A small network was shown many inputs. Here are its activations along a few directions, one row for each input.
In each table, some parts of the input vary, and every possible input appears once, in random order.
Descriptions start from the smaller parts, as in this example, which fits no table here: line(6) and (point or ring(9) or (values(2) and ring(8))).
Shared parts are said once, and a part with two or three values counts as separate values.
(in the rows, 128 means zero)

Other details of the inputs vary at random and push rows far along two fixed directions, the same in every table; ignore that.
These rows show it; all are for the same input, with only those details redrawn:
[128  95 124 158 115 134 110 146 107 154  88 143]
[ 80 136 121 133 109 124 103 127 127 120 142 119]
[142 131 137 114 153 141 146 148 145 145 155 114]
[148 129 138 115 155 142 148 151 143 149 150 115]
[148 128 138 115 156 141 150 151 144 149 151 115]
[143 132 137 114 154 140 147 148 146 145 156 112]
[146  86 127 163 123 138 117 152 103 164  75 149]
[114 104 124 152 109 131 104 139 108 144 100 137]

Table:
row 1: [155 101 134 162 104 112 132 128 114 128  68 168]
row 2: [164 153 136 113 135 116 167 129 150 129 147 133]
row 3: [ 37 152 101 127  99 124  73 112 115 109 157 100]
row 4: [165  86 111 148 124 128 114 114  76 153  61 147]
row 5: [ 67 139 118 125  92 114  94  85 120  71 132 123]
row 6: [139  99 109 142 114 121 102 105  81 141  76 139]
row 7: [ 50 146 137 148  89 124  95 130 155  86 149 138]
row 8: [ 43 152 136 139  92 120  97 128 156  79 157 132]
row 9: [168 147 137 115 138 116 168 133 148 136 139 137]
row 10: [161 133 131  96 163 140 152 114 134 122 150 109]
row 11: [157 137 145 113 147 129 160 122 156 104 143 127]
row 12: [136 140 138 107 153 140 148 146 151 138 170 108]
row 13: [162 131 145 117 149 130 160 125 152 109 135 130]
row 14: [161 151 121  96 154 123 151 114 127 141 154 112]
row 15: [158 153 143 112 138 118 168 127 162 111 154 129]
row 16: [ 78 169 106 117  83  95 105  89 114 104 148 124]
row 17: [160 129 132  99 161 137 148 116 129 123 138 113]
row 18: [153 136 141 103 162 138 155 118 150 106 148 117]
row 19: [131 136 146 118 163 152 144 156 158 128 160 115]
row 20: [148  81 115 162 132 145 108 151  92 177  70 138]
row 21: [ 49 142 124 138 101 131  88 125 135  97 150 121]
row 22: [136  88 123 164 116 134 113 148 103 158  76 148]
row 23: [165 100 110 148 118 119 117 117  80 159  67 152]
row 24: [105 153 111 123  98 101 114 102 112 117 130 131]
What is each input in this table made of?
Answer: values(2) and (line(4) or ring(8))
Which other rows does row 8 become when the values(2) part takes its other values? List them by row number.
Answer: row 7

Table:
row 25: [102 124 109 127 107 119  97 101  97 118 113 125]
row 26: [145 123 131 122 157 148 138 152 133 155 142 117]
row 27: [ 83 116 119 141 111 135  93 124 108 123 119 123]
row 28: [165 122 131 137 124 119 147 131 124 138  99 148]
row 29: [143 110 133 154 126 131 127 158 127 154 104 146]
row 30: [ 24 158 114 120  94 121  80  97 135  73 172  98]
row 31: [173  68 141 168 134 148 131 155 115 151  60 160]
row 32: [190 154 136  75 188 139 183 134 154 151 187  96]
row 33: [ 89 116 105 167  64  98  85 106  86 123  76 155]
row 34: [161 143 140 111 145 124 159 121 145 115 139 130]
row 35: [132 136 151 118 144 135 149 141 160 116 155 125]
row 36: [175 124 137 119 151 134 156 124 135 124 122 135]
row 37: [155 130 122 123 133 122 141 127 120 153 123 127]
row 38: [141 108 128 148 132 138 124 157 119 164 103 139]
row 39: [ 78 129 128 150  90 117 101 130 129 111 119 142]
row 40: [ 91 187 123  69 147 120 137  91 161  80 214  84]
Changing only one part turns row 31 into row 36. The same change can be made to row 26. Which row results?
Answer: row 32
What is each input in this table made of?
Answer: values(2) and ring(8)

Table:
row 41: [138 115 140 142 133 135 132 138 136 128 111 145]
row 42: [144 166 143 105 163 136 160 152 169 130 180 124]
row 43: [128 108 132 148 113 126 123 141 119 145 108 138]
row 44: [136 116 115 140 124 129 116 132 108 151 103 135]
row 45: [105 110 111 149 107 126  90 111  95 120  91 138]
row 46: [129 106 129 166 117 132 109 136 116 126  76 166]
row 47: [129  88 128 156 108 132 113 129 107 132  79 143]
row 48: [130 156 138 103 147 131 155 143 168 124 182 107]
row 49: [112 148 135 125 129 123 131 143 148 123 149 126]
row 50: [158 112 139 128 143 134 149 147 131 156 125 126]
row 51: [ 61 161 126 116 107 122 110 107 150  79 174 108]
row 52: [ 62 160 109 111 111 115  90  92 116  91 155 114]
row 53: [156 127 122 124 110 103 133  93 112 109 101 147]
row 54: [172 134 139  97 182 146 164 139 148 138 155 110]
row 55: [148  95 130 147 128 138 118 133 102 141  85 143]
row 56: [135 119 125 132 129 131 131 134 126 145 128 126]
row 57: [ 31 153 118 124  78 115  85  95 132  71 159 112]
row 58: [151 164 124 104 123 103 162 100 135 116 150 123]
row 59: [112 111 130 137 112 129 115 121 117 121 112 129]
row 60: [152 109 134 137 131 131 141 147 129 151 120 128]
row 61: [142 120 127 133 132 132 128 139 119 150 119 128]
row 62: [173 122 140 110 169 145 160 140 145 137 144 112]
row 63: [140 155 122 100 157 131 144 130 138 141 159 111]
row 64: [127 118 117 140 119 128 112 131 107 146 108 133]
What is each input in this table made of?
Answer: values(2) and (point or line(11))
Changing only the values(2) part turns row 61 into row 55. The same change can be made to row 44. Which row results?
Answer: row 45
Which other rows does row 46 become when the values(2) part takes its other values? List them by row number.
Answer: row 42
